Each row below holds a small network's activations on one input, seen along a few directions.
Each table varies a few parts of the input and shows all the possible inputs, shuffled.
A made-up example of a description, with smaller parts first: values(3) and (point or ring(9) or (line(4) and ring(8))).
Shared parts are said once, and a part with two or three values counts as separate values.

Other details of the inputs vary at random and push rows far along three fixed directions, the same in every table; ignore that.

Rows:
R1: [  5   2  21  -3 -54  35 -64 -41  -1 -10 -28]
R2: [-16  28  32  -9 -75  20 -27 -30  -5 -10 -36]
R3: [-59  29  33 -39 -68  -4  43 -28  12   0 -21]
R4: [-12 -12 -24 -32  30  17  56   9  15  20  44]
R5: [ -2   0 -55 -18  42 -48  77  48  12  10  31]
R6: [-37  27  21 -39 -75 -28   7 -46  -7  17 -18]
R7: [ 46  14  23  51  14   1 -32 -18  -6 -36 -29]
R8: [ 17  17  15  44  36 -57  11 -34   9 -11 -17]
R9: [ -2  12  30  14 -39  19 -72 -19  -3  -3 -22]
R10: [ 36   5  26  60  24 -28 -38 -36  -3 -23 -26]
R11: [-44  26  21 -48 -76 -27  26 -38  -7  22  -9]
R12: [ 45  -7 -26  15  65  -2  40   8  -3   2  31]
R13: [-24 -34 -28 -20 -22  58 -51  44   7   5  12]
R14: [ 37 -38 -26  14  37   6 -16  44 -11  -5   5]
R15: [ 35 -22 -37  23  46   0 -20  43 -17 -10  -1]
R16: [  6  -1 -22   6  66 -30  54  10   5  23  40]
R17: [ 32  40   9  40  29 -41  14 -22  12 -17 -23]
R18: [-18  26  23   4 -29   7  -9 -26  15  -5 -28]
R19: [ 43   8  20  59  21  -5 -36 -37   9 -30 -34]
R20: [ 25 -23  -3   3  18  48 -54  24 -15   7  36]
R21: [ 39  19  29  54  24 -47  -7 -21 -13 -27 -24]
R22: [-65  -3   3 -64 -34  23  50  22  -4  36  42]
R23: [-21   4  -4 -11 -15 -47  30   0  -6 -15 -35]
R24: [ 17 -26 -18   3  21  51 -57  16  -7  20  38]
R25: [-11 -31  -2 -19 -12  90 -48   9   7   9  25]
R26: [ -7  25  12  16  31 -78  70 -27  10   1  -4]
R27: [  6  40  13  25  22 -71  55 -10  -2   0  -7]
R28: [  4  34  15  18  30 -54  65 -25  20 -14 -17]
R29: [ 23 -30 -37   6  12  29 -44  44  -4  -8  13]
R30: [  2 -33  -8 -28  -8  44 -34   3 -18  18  37]
R31: [-51 -10  -3 -74 -38  37  65  13  -1  22  41]
R32: [-10 -25 -37 -39  13  -9  45  44 -18   9  18]
R33: [-28  -7  37 -14 -75  29 -73 -46  -6  -4 -25]
R34: [ 23  -3  -4  42   8 -31 -34  -3   6 -38 -40]
R35: [-45  21  34 -53 -72 -27  29 -33 -11  10 -10]
R36: [-30 -20 -22 -64 -11  34  56   4   4  28  49]
R37: [-48  10  12 -10 -67  -8 -34  -8   1  -9 -59]
R38: [ -2 -40 -21   8  21  40 -47  44  -5 -10  -1]
R39: [-51 -14 -30 -64 -40  16  19  39  -9  24   9]
R40: [ 15 -16 -20  13  33  47 -21   8  11  11  23]
R41: [-28  19  27  -1  -8 -32  38 -11  -1  -2  -4]
R42: [-15  15  28   0 -10 -37  36 -18  -9  -7  -6]
R43: [ 20 -19 -14  18  35  64 -39  15  10   7  24]
R44: [  4 -18 -27   0  51 -36  57  41   9   3   9]
R45: [-12   7 -14 -16 -26 -49  30   0  -1 -13 -24]
R46: [-32   2  -4 -35  -8  38  38  22   7  19  30]
R47: [ 14  23   7  12  22 -73  58 -29 -10   2  -4]
R48: [-12 -17  -1 -20  37   6  32  24   2  14  47]
R49: [  5  17  17  15 -42  34 -62 -30   9  -4 -29]
R50: [-38   5 -18 -63 -38  30  32  -3   8  35  30]
R51: [ 27   8  27  23 -18  23 -57 -25  -2 -24 -29]
R52: [-44   6  12 -11 -71  -9 -34 -14  13 -21 -49]
R53: [ 44  -6 -15  38  55  44 -25  32   0  -4  26]
R54: [ 51  23   5  55  17 -16 -36 -38   4 -21 -33]
R55: [ 15  39  10  32  24 -73  33 -28   4   2 -15]
R56: [ 30  -7 -13   0  23  42 -13  16  -4   2  25]
R57: [  2  28   1  -9 -16 -25  40 -29   3   6  -9]
R58: [-34 -30 -12 -30 -37  38 -24  35   4  16  -4]
R59: [ 28 -26   0   5  31  57 -32  17   5 -10  27]
R60: [ 46 -28 -31  27  48  -1 -16  46  -7  -4   5]
R61: [ 27  17  24  45  38 -59  15 -28  -2 -22 -18]
R62: [ 11 -25  -7  18  34  43 -42  18   1  15  31]
R63: [  3 -27 -35 -20  44 -33  78  45  -1  10  23]
R64: [ 12   3   2  28 -17 -21 -42   5   4 -13 -48]
R65: [ 17 -11 -10   1  30  15   6  29 -19  12  40]
R66: [-13   8  38  17 -33  21 -69 -19   4  -6 -25]
Description of these inputs: ring(6) and (values(3) or (values(2) and line(4))).
The inputs of R52 and R13 match in every part but the ring(6) part. If R48 is changed in the same way as R52 into R13, which row does it become? -> R66
The inputs of R25 and R19 match in every part but the ring(6) part. If R38 is changed in the same way as R25 into R19, which row does it become? -> R23
List by row number the other rows that have the ring(6) part in common with R9. -> R5, R17, R24, R27, R39, R49, R50, R53, R55, R64
Change only the values(2) part in R42. List by row number the other rows that result. -> R31
A walk changes only the line(4) part. It starts at R3 and steps to R28. List the rest of the walk in order. -> R25, R4
List by row number the other rows that have the ring(6) part in common with R1. -> R7, R12, R14, R21, R30, R32, R35, R45, R47, R51
